These are the activations of a small neural network, seen along a few directions. Each row is one input.
In each table, some parts of the input vary, and every possible input appears once, in random order.
Descriptions start from the smaller parts, as in this example, which fits no table here: values(2) and (point or ring(11) or (ring(5) and line(6))).
Shared parts are said once, and a part with two or three values counts as separate values.
In the rows, zero is written as 128.

Other details of the inputs shift rows strongly along three fixed directions, in all tables alike. That doesn't count.

A family of inputs:
R1: [116  99  84 150 154 126 140 159 107  97 137]
R2: [127 108  95 150 141 156 162 152  92 103 156]
R3: [152 119 167 133 107 131  80  85 145 132  98]
R4: [149 116 155 118 105 117  76  92 145 118 106]
R5: [142  92  98 170 173 124 141 112 124 116 141]
R6: [112 123  79 152 132 137 158 136 148 106 176]
R7: [170 120 179 122 110 104  74  89 172 119 111]
R8: [ 84 150 112 166 180 111 170 149 147 117 183]
R9: [115 104  84 154 180 118 137 135 129 127 152]
R10: [153  98 132 127 112 134 123 124  98 124  91]
R11: [172  84 127 103 110 113 103 109 105 121  91]
R12: [126 103  68 135 166 129 150 153 119 114 125]
R13: [ 58 164  92 171 205 125 154 123 164 141 193]
R14: [152  96 127 129 111 138 111 129 110 114  85]
R15: [153  97 120 167 163 103 119 123 158  92 148]
R16: [149  91 100 146 166 110 154 154 107 115 134]
R17: [148  89  93 153 145 117 134 118 128  90 127]
R18: [139 126 173 134 113 123  71  80 145 138 117]
R19: [105 135 122  91  74 156 146 176  71 156 126]
R20: [105 135 129  92 112 139 143 159  66 157 100]
R21: [ 66 206 163 117 138 133 110  77 194 176 146]
R22: [178  93 152 131 117 130 107 133 119 121  82]
R23: [158 142 147 124  82 132  96 102 142 119 117]
R24: [ 60 206 164 128 141 133 130  80 175 168 155]
R25: [156 143 162 137  92 137  92 102 132 134 126]
R26: [102 142 137  90 111 131 132 146  83 159 108]
R27: [143 101 105 172 168 122 163 144 131 105 137]
R28: [ 81 210 188 127 151 125 107  81 203 186 155]
R29: [124 152 122 105  80 159 146 183  69 137 100]
R30: [ 54 165  90 162 194 114 166 119 163 124 199]
R31: [147  91 115 171 153 124 126 106 126 109 133]
R32: [ 72 180 131  69 115 132 172 198  79 162 113]
R33: [128 100  93 159 131 129 140 129 130 115 177]
R34: [124 129 119  76  98 137 139 157  77 141  81]
R35: [130 124 125  95  70 159 139 159  84 150 107]
R36: [138 143 168 115  93 144 104  79 150 127 134]
R37: [137 104  81 130 171 116 156 170 122 116 130]
R38: [111 148 120  75  79 161 152 168  75 121 115]
R39: [163  89 110 164 172 119 148 133 123 116 129]
R40: [128 131 130  75  76 149 134 156  77 119 115]
R41: [146 144 171 120 126 116 113  88 167 146 114]
R42: [ 50 196 121  75  77 153 162 175 107 160 152]
R43: [ 70 187 128  76 104 149 168 211  92 143 100]
R44: [150 103 126 179 170 113 140 116 150 109 147]
R45: [132 128 137  83 117 137 135 181  78 167  86]
R46: [140 124 153 117 102 129  88  96 145 123  98]
R47: [179  85 134 112 132 113 105 139 111 142  96]
R48: [168 127 174 122 130 120  86  84 169 158 101]
R49: [151 100 118 108 116 126 123 120 108 128  92]
R50: [159  96 115 104  74 143 124 134 108 125 111]
R51: [ 69 213 180 125 114 150 120  72 181 152 181]
R52: [163  87 126 110 102 116 109 121  99 110  93]
R53: [128  95 102 166 160 112 135 120 124 104 153]
R54: [ 57 209 161 126 140 130 131  78 185 165 156]
R55: [144 127 164 122 102 123  98  79 145 133 102]
R56: [ 75 184 117  65 120 147 169 205  96 168 100]
R57: [136  98  91 158 149 125 127 129 137  89 129]
R58: [116 126 140  97  97 138 130 156  67 147  94]
R59: [ 71 209 198 131 135 113  99  91 199 158 168]
R60: [159 143 154 131  86 135  95  98 144 125 118]
R61: [145 102 103 162 160 121 141 142 150  92 131]
R62: [165  86 125 106  74 129 106 129 104 127 120]
R63: [148  96 102 155 152 122 164 156 119 100 120]
R64: [145  87  82 149 172 111 123 118 144 109 140]
R65: [153 113 152 109 123 110  71  80 151 148 111]
R66: [150 104 111 161 157 111 145 122 154  97 138]
R67: [181  88 154 134 117 128 104 135 112 122  87]
R68: [151 118  90 163 130 127 133 133 136  84 151]
R69: [166  94 139 109  91 145 114 130  79 119 118]
R70: [126 100  87 156 153 124 152 128 128  96 135]
R71: [132 103  86 159 129 141 153 130 139 109 161]
R72: [160  80  99 160 169 127 118 114 128 125 122]
R73: [ 92 151  77 155 144 133 166 176 113 101 178]
R74: [166  92 123 108 119 127  99 111 126 135  85]
R75: [ 48 187  96 152 160 149 181 127 163 108 208]
R76: [143 101 118 171 169 109 145 133 133 108 151]
R77: [154 100 104 161 161 107 147 129 151  88 140]
R78: [151 108 104 152 169 107 146 121 156 104 140]
R79: [148 115  91 158 130 122 133 140 127  86 156]
R80: [120 150 157 128  92 143 110  95 151 157 153]
R81: [ 99 132 126  94  99 144 131 183  63 141  95]
R82: [ 44 191 134  82 105 136 156 167  93 155 129]
R83: [157 138 165 130  86 122  80  97 136 131 134]
R84: [117 158 137 104  81 148 130 171  75 143 119]
R85: [163 127 173 112 132  99  74  77 177 150 120]
R86: [ 86 145  95 153 184 124 186 171 116 131 164]
R87: [137 105  79 133 170 127 163 169 125 119 120]
R88: [153  95 106 159 162 101 143 130 146  89 146]
R89: [143 137 184 135 122 117  87 102 157 139 124]
R90: [121 140 126  72 107 127 157 184  78 144  92]
R91: [164 134 173 120 130 116  86  76 185 153 106]
R92: [ 55 172 114 182 182 138 149 122 166 126 182]
R93: [165 133 184 127 126 114  95  70 168 149 112]
R94: [183  84 147 115 109 104 108 128 110 114  97]
R95: [ 44 223 168 112 116 138 128  90 175 145 202]
R96: [ 98 148 130  83  87 157 149 173  63 136 132]
R97: [156 118 156 122 124 127  81  78 152 155  99]
R98: [116 146 143 104 109 143 144 173 109 136  91]
R99: [143 145 165 112 123 113 112  90 167 143 116]
Each input here is: ring(9) and (values(3) or (values(2) and line(4))).
Changing only the ring(9) part turns R50 into R6. The same change can be made to R23. Which row results? -> R68
Changing only the ring(9) part turns R39 into R93. The same change can be made to R92. Which row results? -> R3
Changing only the ring(9) part turns R43 into R59. The same change can be made to R38. Which row results? -> R96
Change only the values(3) part in R35. List by row number the other rows that result. -> R29, R51
Change only the values(2) part in R82. List by row number the other rows that result. -> R94
Change only the values(2) part in R16. List by row number the other rows that result. -> R26
Change only the ring(9) part in R44. List by row number the other rows that result. -> R8, R27, R63, R66, R76, R77, R88, R94
Change only the line(4) part in R3. List by row number the other rows that result. -> R10, R24, R97
Which other rows agree with R54 in the ring(9) part? List them by row number. -> R14, R21, R36, R41, R55, R60, R63, R71, R91, R98
Which other rows agree with R84 in the ring(9) part? List them by row number. -> R13, R18, R19, R20, R45, R58, R69, R76, R86, R89
